A small network was shown many inputs. Here are its activations along a few directions, one row for each input.
In each table, some parts of the input vary, and every possible input appears once, in random order.
A made-up example of a description, with smaller parts first: one of 4 places along a line, together with either a single point or one of 9 places along a line or (one of 3 separate values, together with one of 5 places around a ring).
Shared parts are said once, and a part with two or three values counts as separate values.

Other details of the inputs shift rows strongly along two fixed directions, in all tables alike. That doesn't count.

A family of inputs:
r1: 2; 8; -8; 29; -4; -29; -3; 4; 6; -6; -11; 13; -4; -10; -4
r2: -39; 27; -45; -44; 29; 18; -58; -13; -4; -1; 6; 49; -1; 41; 25
r3: -19; 1; -55; -38; 34; -24; -47; -18; 14; 7; 18; 33; -1; 30; 23
r4: -42; 74; 10; 10; -80; -9; -4; 20; -19; -48; -28; 23; -8; -17; 52
r5: 44; -77; -9; -16; 66; -3; -6; -18; 15; 20; 12; -19; 11; 8; -27
r6: 23; -47; 2; -6; 23; 12; 15; -4; 7; 11; 20; -8; 11; 4; -14
r7: 13; -26; 4; 6; 7; -14; 6; -15; 2; 3; -5; -20; 3; -15; 8
r8: -56; 52; -41; -28; -6; 3; -26; -15; -14; 9; 26; 49; 1; 24; 45
r9: 14; -38; -17; -15; 27; 7; 1; -8; 19; 20; 23; -13; 13; 1; -17
r10: 17; -32; -13; -6; 40; -16; -10; -24; -4; 26; 6; -18; 2; 5; -1
r11: 41; -36; 8; 10; 20; -28; 3; -6; -3; 17; -2; -34; -1; 0; -14
r12: 37; -40; 7; 17; 15; -14; -4; 3; 7; 12; -18; -46; -10; 4; -12
r13: -31; -4; -59; -36; 40; -4; -44; -21; 13; 10; 7; 25; -6; 21; 31
r14: -10; 44; 26; -1; -50; 9; 33; 14; -9; -35; -2; 16; 6; -11; 14
r15: -28; 31; 8; 16; -55; 12; 20; 12; -8; -18; -11; 2; -4; -21; 38
r16: -23; 25; 3; 11; -23; 10; 7; 5; -4; -17; 13; 41; 1; -10; -2
r17: -7; 5; -12; 8; 18; -1; -13; -5; 0; -6; 0; 38; 5; -3; -9
r18: -2; 6; -7; -17; -3; 15; 14; 13; 9; -13; 0; 8; -3; 7; 2
r19: 25; -6; 13; -7; 8; 4; 27; 4; -7; 5; 10; -9; 4; 7; -19
r20: 9; -76; -14; 4; 71; -27; -9; -15; 31; 31; 15; -23; -15; -1; -33
r21: 11; 30; 68; 37; -81; 2; 43; 14; -21; -42; -31; -33; 14; -58; 4
r22: -26; 72; 21; 12; -63; -12; -11; 10; -29; -22; -25; 14; -6; -1; 39
r23: 23; 9; 58; 57; -75; 2; 45; 33; -13; -16; -30; -52; -8; -28; 6
r24: -49; 70; 22; 6; -86; 31; 17; 24; -25; -48; -12; 36; 2; -16; 43
r25: 3; 8; -4; -19; 5; 4; 0; 5; 5; -22; -14; 6; -4; 2; 3
r26: 31; -5; 42; 37; -44; -13; 41; 17; -15; 1; -6; -39; 0; -19; -4
r27: -3; 4; 5; -7; -4; 15; 7; -1; -19; 5; 18; 13; 10; 9; 1
r28: 19; -51; -17; -12; 46; 25; -9; -3; 11; 28; 14; -13; 0; 28; -19
r29: 31; -46; 6; 2; 17; 4; 6; 1; 13; 5; -14; -42; 5; -19; -22
r30: 17; -29; -13; -14; 31; 7; -1; -8; 4; 31; 25; -16; 12; 8; -22
r31: 41; -29; 20; 0; 20; 9; 25; 6; 2; 20; -1; -30; 0; 14; -31
r32: 37; -33; 11; 15; 23; -5; 32; 6; 20; 2; 10; -8; -5; -11; -45
r33: 30; -3; 16; -9; 16; -8; 13; -4; -11; -4; -5; -11; 4; 2; -17
r34: 36; -15; 67; 60; -48; 0; 45; 11; -18; -13; -46; -72; -5; -44; -1
r35: -18; 10; 13; -6; 13; -14; 2; 10; 13; -23; 4; 18; -14; -4; -20
r36: -6; 11; 8; 7; -23; 25; 5; 10; 0; 2; -4; -18; 3; -3; -1
r37: 33; -11; 71; 59; -57; 6; 60; 15; -21; 7; -27; -64; 0; -37; -3
r38: 0; -6; 8; -3; -8; 13; 0; 5; -6; -19; -14; 2; 1; -8; 8
r39: 6; 24; 48; 27; -57; 20; 30; 17; -19; -1; -14; -30; 8; -23; -4
r40: -7; -2; -18; 0; -14; -3; -1; 13; 10; -1; 3; 0; -8; 6; 18
r41: 27; -27; 0; -9; 31; -4; -6; -13; -3; 19; 5; -25; 11; -4; -23
r42: -25; -4; 15; 3; 8; -4; -7; 6; 3; -16; 8; 21; -9; -8; -14
r43: -48; 22; -62; -48; 17; 21; -40; -5; 17; 6; 24; 43; 4; 26; 22
r44: 23; -32; -9; 17; 35; -9; -2; -8; 18; 14; -3; -8; 9; -17; -39
r45: 22; -31; -13; -2; 25; -8; -9; 0; 9; 39; 11; -19; -6; 27; -8
r46: 45; -36; 17; -6; 26; -9; 21; -4; 10; -7; -6; -25; 6; -7; -24
r47: 10; -28; -28; 10; 25; -23; -7; -2; 25; 19; 22; 9; -10; 7; -19
r48: -34; 29; -23; -30; 6; 24; -28; -6; -13; 13; 18; 42; 4; 37; 18
r49: -10; 4; -13; 25; 7; -18; -2; -12; 3; 2; -9; 15; -1; -16; 2
r50: -17; -16; 3; -1; 20; -11; -12; 1; 18; -1; 10; -1; -6; -13; -28
r51: -43; 53; -27; -39; 3; 6; -40; -15; -25; -11; 13; 60; 9; 26; 31
r52: -55; 73; -19; -35; -16; 15; -47; -10; -28; -13; -1; 64; 4; 29; 40
r53: -42; 33; -48; -38; 29; -4; -56; -28; -7; 20; 7; 39; -3; 36; 38
r54: -11; -14; -26; 10; 18; -9; -2; -13; 17; 17; 20; 17; -7; -3; -5
r55: -5; 18; 8; 11; -43; -10; 15; 11; -1; -13; 4; 2; 0; -8; 22
r56: -48; 61; -38; -41; -4; 23; -28; 4; 0; -12; 10; 52; -6; 42; 27
r57: -12; -3; -11; -1; -7; 0; 8; -9; 3; 5; 13; 3; 4; -3; 22
r58: -22; 82; 31; -5; -54; 6; 4; 9; -31; -35; -28; 24; -1; 0; 23
r59: 9; 21; 8; 16; 1; -9; 14; 5; 2; -22; -14; 21; 2; -13; -19
r60: 2; -50; -16; 1; 50; -37; -19; -1; 30; 16; 16; -8; -18; 9; -28
r61: -2; 17; 4; -10; -1; 7; -19; -7; -10; 9; -10; -6; 7; 2; -1
r62: 2; 11; 39; 42; -55; 15; 35; 14; -13; -7; -21; -37; -5; -23; 17
r63: 20; -39; -21; -16; 49; 9; -28; -12; 15; 24; -2; -28; 2; 13; -22
r64: 12; -3; -11; -22; 31; 6; -15; -3; 6; -2; -11; -2; -5; 23; -9
r65: 25; -38; 5; 21; 13; 0; 18; 0; 21; 15; 14; -18; 3; -23; -44
Description of these inputs: one of 5 places along a line, together with either one of 3 separate values or (one of 2 separate values, together with one of 5 places around a ring).
Question: Changing only the place on the line of 5 turns r21 into r5. The same change can be made to r41. Which row results?
Answer: r51
Question: Changing only the place on the line of 5 turns r15 into r24. The same change can be made to r49. Which row results?
Answer: r17
Question: A walk changes only the place on the ring of 5. It starts at r14 and steps to r19. List the rest of the walk in order.
Answer: r31, r56, r18
Question: Which other rows does r55 become when the place on the ring of 5 takes its other values? List them by row number.
Answer: r23, r26, r40, r45
Question: Which other rows does r3 become when the choice among 2 separate values takes its other values? List them by row number.
Answer: r55

A family of inputs:
r66: -52; 41; -42; -35; -7; -11; -39; 3; 11; -27; 2; 45; -10; 11; 40
r67: 6; 8; 34; 59; -55; -1; 27; 9; -7; 4; -22; -36; 2; -43; 2
r68: -2; -1; 57; 29; -43; 12; 58; 21; -11; -23; 7; -17; 3; -34; -16
r69: -59; 39; -42; -30; 1; 7; -47; -4; 1; -25; -2; 49; -3; 8; 45
r70: 19; -33; -22; -44; 32; 40; 3; -5; 3; 38; 30; -7; 15; 41; -2
r71: -24; 19; 35; 41; -50; -11; 17; 13; -11; -4; -10; -19; -15; -22; 15
r72: 2; -2; 38; 60; -49; -2; 27; 12; -13; 1; -21; -33; -7; -33; 5
r73: 14; -56; -14; -7; 47; 18; 10; -4; 15; 25; 30; 2; 10; 3; -32
r74: -27; 49; -9; -23; 4; 0; -29; 9; 2; -23; 4; 44; -7; 19; 0
r75: 12; -40; -28; -13; 43; 21; 6; -10; 17; 26; 31; 3; 16; -5; -33
r76: -44; 47; -26; -20; -2; -14; -38; -21; -24; -5; 6; 55; 9; 13; 27
r77: 2; 16; 14; 22; -43; -13; 24; 15; 7; -45; -28; -5; -9; -25; 18
r78: 43; -59; -12; -28; 37; 22; -6; -7; 8; 22; -9; -57; 2; 23; 10
r79: 10; 1; 32; 32; -47; 6; 27; 4; -3; -31; -36; -33; 4; -52; 4
r80: 10; 11; 59; 31; -39; -24; 29; 1; -29; -17; -15; -25; -3; -36; -4
r81: 12; -49; -26; 9; 32; -24; -16; -1; 27; 39; 18; -20; -11; 14; -15
r82: 22; -45; -35; 14; 35; -25; -5; -2; 31; 37; 11; -11; -13; 16; -12
r83: -65; 67; -20; -45; 5; 4; -45; -3; -4; -21; 6; 70; -7; 30; 13
r84: 34; -49; 3; -1; 59; 7; -7; -4; 8; 13; -6; -15; 1; 8; -49
r85: 20; 17; 49; 44; -39; -13; 29; -6; -24; -11; -25; -22; 18; -43; 0
r86: 39; -36; -22; -4; 48; -37; -4; -19; 11; 22; 9; 1; -2; 11; -19
r87: 18; -68; -5; -12; 46; -11; -9; -10; 26; 5; 2; -32; -13; -4; -16
r88: 5; 34; 38; 28; -40; -27; 18; 4; -24; -25; -10; -4; -1; -24; 10
r89: 17; 36; 40; 3; -51; 9; 18; -3; -47; -2; -22; -27; 12; 2; 30
r90: -55; 62; -53; -36; -9; 9; -13; 1; 10; -20; 37; 88; -1; 27; 27
r91: 10; 41; 33; 22; -35; -5; 28; 27; -6; -38; -28; 8; -3; -15; -14
r92: 19; -33; -28; -15; 28; 16; -19; -7; 1; 56; 9; -38; -3; 40; 16
r93: -40; 79; -30; -64; -5; 39; -49; -4; -23; -7; 0; 51; 4; 58; 39
r94: 38; -46; -3; -5; 57; 7; -8; -11; 19; 20; -7; -17; 11; 2; -53
r95: 19; -51; -15; -11; 41; 3; 12; 1; 25; 17; 40; 0; 3; 10; -35
Question: What is each input in this table made of?
Answer: one of 5 separate values, together with either a single point or one of 5 places along a line
Question: Changing only the choice among 5 separate values turns r82 into r90. The same change can be made to r81. Which row results?
Answer: r95
Question: Which other rows does r80 become when the place on the line of 5 takes its other values? List them by row number.
Answer: r76, r85, r86, r88

A family of inputs:
r96: 28; -19; 54; 41; -46; 5; 55; 31; 3; -23; -20; -44; -7; -36; -17
r97: 22; -18; 0; -15; 11; 12; -15; -2; -8; 10; -25; -40; -1; 18; 15
r98: -23; 16; -52; -45; 59; -7; -39; -13; 19; 6; 31; 66; -2; 39; -15
r99: -30; 37; -2; -6; -35; 3; 3; 15; 2; -25; 4; 25; -5; 0; 19
r100: 36; -55; 2; -22; 37; 36; 13; -5; 5; 26; 15; -31; 16; 11; -27
r101: 21; -21; 11; -14; 11; 36; 18; -4; -9; 16; 11; -18; 16; 8; -12
r102: 17; -19; 5; 5; 8; -6; 15; 8; 6; 6; 11; -4; -3; 5; -16
r103: 39; -47; 2; -21; 41; 33; 12; -8; -4; 35; 20; -20; 18; 18; -30
r104: -19; 70; 13; -12; -51; 9; -16; 1; -42; -15; -27; 7; 3; 17; 49
r105: 25; -11; 60; 66; -45; -22; 42; 7; -13; -5; -23; -45; -1; -49; -13
r106: -51; 83; -26; -45; -35; 14; -49; -5; -27; -18; -17; 34; 0; 34; 69
r107: -18; 52; -4; -22; -29; 8; -24; -5; -30; -6; -22; 2; 1; 23; 49
r108: -65; 84; -19; -15; -18; -15; -35; -7; -12; -30; 5; 76; -2; 2; 22
r109: 18; -23; 53; 62; -47; -11; 39; 14; -2; -16; -32; -51; -5; -56; -5
r110: -21; 12; -48; -62; 48; 36; -35; -19; -4; 32; 40; 43; 15; 52; 1
r111: -38; 1; -76; -34; 39; -8; -47; -19; 18; 34; 32; 36; -5; 39; 30
r112: 25; -59; -2; 9; 50; -15; -1; -5; 25; 2; -4; -20; -3; -17; -39
r113: 31; -49; 0; 9; 52; -25; -1; -11; 13; 12; 4; -9; 0; -11; -42
r114: 2; -26; -6; 20; 13; -21; -5; -13; 8; 15; 0; -13; -5; -13; 1
r115: -11; 45; 46; 32; -79; 1; 43; 26; -16; -37; -15; -2; -5; -29; 16
r116: 51; 1; 66; 31; -44; 3; 33; 10; -35; 1; -42; -69; 3; -13; 1
r117: -55; 56; -7; 10; -49; -12; -18; -1; -8; -26; -8; 33; -5; -18; 42
r118: -1; 52; 54; 32; -64; -1; 41; 23; -18; -50; -19; 17; 0; -34; -9
r119: 26; -55; -4; 5; 50; -21; -4; -9; 23; 4; 0; -16; -1; -15; -38
r120: 6; -15; 2; 9; 22; -21; -1; -8; 8; -7; -3; 2; -2; -17; -19
r121: 38; -49; 3; 2; 46; -10; 16; 0; 22; 5; 6; -11; 0; -3; -44
r122: -30; 8; -62; -53; 59; -2; -45; -11; 29; -5; 27; 63; -2; 35; -6
r123: 28; -48; -12; 16; 27; -13; 5; -6; 13; 41; 15; -31; -3; 7; -17
r124: 24; -53; -7; 20; 37; -24; -4; -15; 11; 29; 6; -22; -2; -7; -18
r125: 32; -58; -1; -22; 40; 42; 11; -2; 8; 26; 13; -31; 13; 12; -27
r126: -50; 57; -14; 5; -58; 0; -9; 8; -6; -17; -1; 25; -5; -5; 49
r127: -51; 53; -11; 9; -60; 6; -6; 12; -5; -19; -5; 21; -8; -8; 48
r128: -10; 44; 50; 29; -65; 8; 39; 28; -6; -59; -27; 9; -4; -39; -4
r129: 34; -56; -9; 20; 25; -12; 10; -4; 12; 37; 11; -35; -3; 2; -15
r130: -30; 11; -60; -45; 49; -5; -40; -10; 17; 21; 39; 54; -6; 49; 3
Question: Changing only one part turns r111 into r129. The same change can be made to r101. Which row results?
Answer: r103
Question: What is each input in this table made of?
Answer: one of 5 places along a line, together with either one of 2 separate values or one of 5 places around a ring
Question: Which other rows agree with r112 in the place on the line of 5? List them by row number.
Answer: r96, r97, r109, r125, r127, r128
Question: Which other rows agree with r123 in the place on the line of 5? List them by row number.
Answer: r98, r105, r108, r110, r116, r130
Question: A walk changes only the place on the ring of 5. It starts at r121 and steps to r120. List the rest of the walk in order.
Answer: r114, r111, r115
